Each row below holds a small network's activations on one record, seen along a few directions.
Each row is followed by the record's values for the fields TISUL, GIGIZ, LENET, TAK, RUPIL.
The largest differences between rows may come from other fields.
In the rows, zero is written as 500.
Strong random noise was added to every row along 10 fixed directions; ignore it. To show where, here is one row again and again, with new noise each time:
[370 687 757 434 664 683 546 414 386 628 317 477 508 718 777 553 461 247
 648 552 238 608 341 434 315 375 440 314 456 548]
[375 538 626 545 492 408 631 517 252 422 495 507 472 552 636 646 585 392
 558 394 401 406 233 288 446 494 409 340 577 526]
[499 588 310 523 419 294 445 677 504 361 502 552 410 409 388 698 712 492
 424 223 359 416 365 217 537 578 403 461 598 517]
[738 484 540 685 472 497 465 664 453 753 400 542 487 466 582 702 711 546
 447 561 364 513 474 521 358 359 578 358 287 539]
[616 560 501 582 432 611 408 565 570 749 241 492 576 669 468 697 503 580
 430 574 262 557 625 630 422 470 527 444 247 432]
[643 374 638 576 373 428 665 821 499 684 420 779 496 655 192 660 666 736
 396 331 622 430 767 601 769 772 411 550 413 717]
[481 506 568 512 537 433 606 526 395 475 443 418 578 683 397 512 368 624
 500 630 663 418 468 603 485 558 496 508 377 489]
[672 630 356 463 597 402 333 753 663 487 479 617 431 486 364 472 638 608
 420 388 533 497 515 392 565 546 465 469 494 695]
[581 519 372 626 360 413 547 343 462 581 500 359 549 311 584 702 583 443
 375 571 261 361 319 455 302 365 660 530 490 350]
[444 504 516 473 705 340 407 539 377 572 533 441 676 245 376 460 412 714
 490 484 813 502 446 524 544 568 545 340 423 611]
[422 340 432 654 328 649 480 301 338 360 474 422 485 560 812 416 347 469
 542 632 351 543 454 690 545 442 503 432 464 349]
[405 211 477 692 244 552 711 394 296 429 534 470 415 415 632 583 528 401
 554 484 419 577 584 723 591 541 494 576 461 347]

[238 235 364 429 343 545 492 237 495 322 554 534 533 320 380 329 316 587
 542 244 618 500 706 704 979 810 395 621 701 441] => TISUL: muner / GIGIZ: vofig / LENET: losil / TAK: lam / RUPIL: bedo
[575 296 569 688 280 544 623 538 315 450 435 559 462 778 567 651 520 606
 510 588 493 354 493 627 563 571 460 475 357 405] => TISUL: teg / GIGIZ: mele / LENET: ranik / TAK: lam / RUPIL: melat
[762 565 454 606 545 417 488 514 471 575 423 307 591 656 488 614 455 615
 425 816 466 313 360 589 222 256 668 514 267 387] => TISUL: lebu / GIGIZ: lozud / LENET: zerel / TAK: sul / RUPIL: losa
[609 638 377 493 250 348 629 426 597 313 608 486 449 552 465 470 496 544
 347 618 398 222 386 415 370 492 622 741 637 438] => TISUL: lebu / GIGIZ: mele / LENET: nese / TAK: gov / RUPIL: melat
[296 559 331 256 432 480 589 461 673 239 586 479 323 351 256 391 500 323
 569 195 486 656 756 533 700 719 427 877 693 465] => TISUL: letu / GIGIZ: vofig / LENET: losil / TAK: lam / RUPIL: bedo
[359 732 647 336 532 466 418 614 382 450 358 435 443 626 539 624 488 451
 655 329 356 564 356 271 410 489 371 343 396 424] => TISUL: letu / GIGIZ: vofig / LENET: losil / TAK: lam / RUPIL: bedo
[234 383 717 548 622 479 815 244 220 287 637 428 589 568 609 437 316 488
 626 668 734 342 337 583 445 464 509 451 609 541] => TISUL: teg / GIGIZ: lozud / LENET: ranik / TAK: lam / RUPIL: bedo
[246 429 519 512 510 453 628 362 405 461 657 358 632 278 525 513 366 407
 504 551 675 544 396 513 511 582 520 528 579 373] => TISUL: teg / GIGIZ: mele / LENET: nese / TAK: gov / RUPIL: losa
[701 441 301 612 265 356 318 821 550 391 503 753 358 431 407 584 708 762
 369 269 454 443 598 399 724 605 452 440 489 610] => TISUL: letu / GIGIZ: mele / LENET: zerel / TAK: sul / RUPIL: losa
[467 453 312 563 426 604 348 537 556 261 395 387 516 940 520 380 232 636
 522 671 524 586 601 693 576 553 367 546 362 304] => TISUL: lebu / GIGIZ: zare / LENET: losil / TAK: gite / RUPIL: losa
[731 589 568 398 500 726 574 420 709 692 366 442 497 848 588 446 382 349
 463 722 394 409 456 566 397 419 515 665 438 437] => TISUL: muner / GIGIZ: mele / LENET: ranik / TAK: lam / RUPIL: melat
[570 400 367 607 327 403 474 665 393 186 557 455 307 655 613 498 545 554
 490 460 484 407 390 411 557 493 361 462 538 393] => TISUL: lebu / GIGIZ: lozud / LENET: nese / TAK: gov / RUPIL: melat
[443 418 441 611 477 444 646 581 546 604 508 487 535 380 201 783 610 462
 471 523 507 639 707 638 418 491 520 597 313 416] => TISUL: muner / GIGIZ: vulo / LENET: ranik / TAK: gov / RUPIL: melat
[206 717 520 242 559 515 460 669 556 289 505 600 391 691 433 410 479 365
 494 239 417 596 491 214 639 703 246 548 700 574] => TISUL: letu / GIGIZ: mele / LENET: zerel / TAK: sul / RUPIL: melat
[560 397 454 598 534 339 479 776 389 360 622 547 380 589 513 490 630 587
 548 456 731 531 377 359 553 492 351 406 478 571] => TISUL: letu / GIGIZ: zare / LENET: losil / TAK: gite / RUPIL: losa
[438 445 683 518 584 802 498 234 577 930 292 446 660 413 457 580 341 417
 547 601 363 720 753 813 430 490 570 557 355 408] => TISUL: muner / GIGIZ: vofig / LENET: losil / TAK: lam / RUPIL: bedo
[512 369 440 614 558 720 425 269 566 657 334 434 497 534 653 607 506 313
 615 536 281 619 554 722 375 339 575 450 338 372] => TISUL: teg / GIGIZ: mele / LENET: losil / TAK: gite / RUPIL: melat
[525 358 615 645 580 352 516 821 229 438 585 546 413 486 578 545 639 506
 573 427 747 571 371 416 532 482 361 306 409 577] => TISUL: lebu / GIGIZ: mele / LENET: losil / TAK: gite / RUPIL: losa
[558 460 541 487 533 367 595 812 452 386 618 524 458 696 285 441 510 659
 433 563 821 440 551 503 558 604 393 610 397 562] => TISUL: letu / GIGIZ: mele / LENET: zerel / TAK: sul / RUPIL: melat
[422 512 672 393 647 590 806 437 542 580 415 494 462 641 298 506 473 386
 614 600 645 602 761 761 405 573 574 740 364 578] => TISUL: teg / GIGIZ: mele / LENET: ranik / TAK: lam / RUPIL: melat
[684 477 492 566 459 613 458 501 739 699 682 652 530 423 628 300 500 516
 274 690 511 499 562 530 586 480 605 605 621 667] => TISUL: letu / GIGIZ: mele / LENET: nese / TAK: gov / RUPIL: losa
[523 499 430 533 588 276 535 737 411 320 559 486 369 345 307 619 734 566
 597 431 637 592 577 473 334 418 583 439 365 566] => TISUL: lebu / GIGIZ: zare / LENET: zerel / TAK: gite / RUPIL: losa
[523 217 430 711 227 552 739 423 326 186 602 436 389 748 669 393 379 518
 491 675 602 357 430 638 557 499 491 597 513 350] => TISUL: teg / GIGIZ: mele / LENET: ranik / TAK: lam / RUPIL: melat
[472 521 475 431 309 565 596 211 547 557 576 396 511 269 575 425 416 450
 421 552 323 482 558 637 467 464 722 723 572 388] => TISUL: letu / GIGIZ: vofig / LENET: losil / TAK: lam / RUPIL: bedo
[451 688 591 303 563 752 318 416 688 655 452 597 605 634 640 231 299 519
 348 600 337 560 585 512 571 548 515 522 597 620] => TISUL: letu / GIGIZ: mele / LENET: zerel / TAK: sul / RUPIL: melat
[584 605 456 451 594 620 379 571 615 288 571 563 296 774 781 240 522 365
 521 619 379 516 366 375 450 361 407 473 579 605] => TISUL: lebu / GIGIZ: mele / LENET: zerel / TAK: sul / RUPIL: melat
[384 446 652 425 702 450 676 535 476 531 582 405 496 449 334 383 420 384
 618 589 854 661 587 662 431 578 466 588 445 549] => TISUL: teg / GIGIZ: mele / LENET: zerel / TAK: sul / RUPIL: melat
[391 379 482 458 422 564 418 695 526 578 518 524 518 322 388 374 417 546
 551 383 723 842 856 689 719 705 380 590 336 431] => TISUL: letu / GIGIZ: mele / LENET: losil / TAK: gite / RUPIL: melat
[506 509 498 406 340 728 279 400 628 401 449 781 499 597 660 163 366 675
 436 342 300 459 626 535 896 678 445 435 740 714] => TISUL: teg / GIGIZ: vofig / LENET: losil / TAK: lam / RUPIL: bedo
[434 672 261 401 796 326 360 576 502 220 635 136 269 232 533 400 553 285
 722 554 696 732 292 389 194 248 556 535 375 331] => TISUL: letu / GIGIZ: vofig / LENET: losil / TAK: lam / RUPIL: bedo
[527 534 367 555 472 406 733 411 598 618 601 408 405 153 391 814 845  91
 493 359 213 540 469 350 269 398 616 736 598 433] => TISUL: teg / GIGIZ: vulo / LENET: losil / TAK: lam / RUPIL: melat
[571 689 390 393 725 493 353 290 640 453 465 336 553 649 572 414 349 419
 507 663 468 337 225 430 268 288 617 503 492 450] => TISUL: letu / GIGIZ: mele / LENET: losil / TAK: gite / RUPIL: melat
[534 317 829 550 456 614 741 358 204 468 674 492 399 476 889 232 432 438
 670 698 626 517 409 700 488 369 605 470 478 571] => TISUL: lebu / GIGIZ: vofig / LENET: losil / TAK: lam / RUPIL: bedo
[447 624 403 383 494 319 833 258 666 320 689 384 419 310 314 477 579 287
 406 539 523 386 498 421 373 472 682 856 734 499] => TISUL: teg / GIGIZ: vulo / LENET: nese / TAK: gov / RUPIL: losa
[388 543 395 467 485 418 365 474 411 301 548 430 547 427 448 444 354 616
 506 467 590 513 505 456 592 570 484 472 517 452] => TISUL: letu / GIGIZ: vulo / LENET: zerel / TAK: lam / RUPIL: melat
[272 567 547 341 660 702 456 305 665 502 677 663 592 365 666 114 327 340
 423 512 569 616 493 456 731 631 478 527 878 736] => TISUL: muner / GIGIZ: mele / LENET: nese / TAK: gov / RUPIL: losa
[441 415 526 528 601 593 241 463 561 852 500 541 757 153 526 418 382 655
 451 476 617 713 700 648 627 568 534 318 381 559] => TISUL: lebu / GIGIZ: mele / LENET: losil / TAK: gite / RUPIL: melat

Here are new rows. What are their fields?
[652 485 391 547 297 537 577 540 601 479 564 501 324 610 657 571 624 286
 394 479 259 417 357 309 458 433 454 634 597 389] => TISUL: letu / GIGIZ: mele / LENET: ranik / TAK: lam / RUPIL: melat
[601 839 838 333 762 477 725 638 537 727 418 552 446 750 503 611 652 276
 539 553 406 439 343 292 217 396 517 524 500 735] => TISUL: lebu / GIGIZ: mele / LENET: zerel / TAK: sul / RUPIL: losa
[556 383 520 652 432 471 584 618 371 465 556 479 436 507 587 517 612 556
 463 626 556 480 456 545 414 431 543 462 384 467] => TISUL: teg / GIGIZ: mele / LENET: zerel / TAK: sul / RUPIL: melat
[205 524 708 493 463 341 679 394 169 545 488 359 651 385 480 773 508 446
 552 286 455 347 225 255 458 593 421 365 592 384] => TISUL: teg / GIGIZ: vofig / LENET: losil / TAK: lam / RUPIL: bedo
[731 286 540 672 428 538 541 662 433 687 583 648 395 307 647 501 803 498
 502 468 561 618 550 569 549 420 541 456 475 616] => TISUL: muner / GIGIZ: zare / LENET: losil / TAK: gite / RUPIL: losa
[628 518 766 475 551 475 569 568 497 910 460 659 806 615 313 556 472 775
 309 549 694 325 512 469 620 675 487 462 532 720] => TISUL: muner / GIGIZ: zare / LENET: losil / TAK: gite / RUPIL: losa
[571 697 244 389 590 403 259 489 727 318 486 398 530 546 408 423 411 621
 382 595 416 349 417 361 401 459 530 558 553 462] => TISUL: lebu / GIGIZ: lozud / LENET: zerel / TAK: sul / RUPIL: melat
[708 467 226 617 468 656 319 596 621 355 443 235 371 762 704 362 366 439
 512 819 500 633 440 620 335 321 472 551 244 229] => TISUL: teg / GIGIZ: mele / LENET: ranik / TAK: lam / RUPIL: melat
[563 637 441 428 623 424 415 654 633 564 517 584 438 507 425 522 638 529
 483 402 526 554 481 346 482 498 460 491 556 654] => TISUL: letu / GIGIZ: zare / LENET: losil / TAK: gite / RUPIL: losa
[635 360 534 474 382 539 644 576 531 404 616 616 301 432 480 259 570 541
 571 460 636 561 689 697 682 582 532 691 503 639] => TISUL: teg / GIGIZ: vofig / LENET: losil / TAK: lam / RUPIL: bedo
[477 750 607 294 602 390 662 444 555 238 772 467 431 560 573 197 386 400
 424 675 697 377 300 293 477 500 558 676 793 638] => TISUL: letu / GIGIZ: vulo / LENET: nese / TAK: gov / RUPIL: losa
[694 424 636 611 484 546 733 489 416 440 714 596 286 512 876 376 726 283
 520 685 430 376 244 430 327 257 582 517 612 644] => TISUL: teg / GIGIZ: mele / LENET: zerel / TAK: sul / RUPIL: melat
[489 612 599 419 470 362 701 360 431 475 583 557 561 506 502 550 560 477
 372 448 456 124 218 239 463 581 573 562 764 622] => TISUL: teg / GIGIZ: mele / LENET: ranik / TAK: lam / RUPIL: melat
[783 401 606 628 217 558 553 479 419 509 500 657 454 682 646 445 536 721
 419 616 403 217 411 562 602 461 569 461 486 566] => TISUL: muner / GIGIZ: vofig / LENET: losil / TAK: lam / RUPIL: bedo
[739 165 760 631 169 802 458 278 250 711 519 682 539 342 964 215 436 673
 521 548 453 415 567 788 822 485 614 365 530 585] => TISUL: muner / GIGIZ: vofig / LENET: losil / TAK: lam / RUPIL: bedo
[771 439 572 668 267 659 479 437 484 648 293 390 563 845 674 559 331 716
 391 890 296 377 575 783 339 332 637 469 224 300] => TISUL: lebu / GIGIZ: lozud / LENET: nese / TAK: gov / RUPIL: melat
[334 699 505 233 509 610 379 343 600 318 451 510 589 754 567 201 170 592
 492 522 477 514 497 467 642 625 418 554 690 558] => TISUL: letu / GIGIZ: zare / LENET: losil / TAK: gite / RUPIL: losa
[334 633 666 457 496 542 580 320 526 767 286 476 809 744 350 705 331 555
 424 509 380 340 509 481 436 588 476 440 436 444] => TISUL: teg / GIGIZ: mele / LENET: losil / TAK: gite / RUPIL: melat
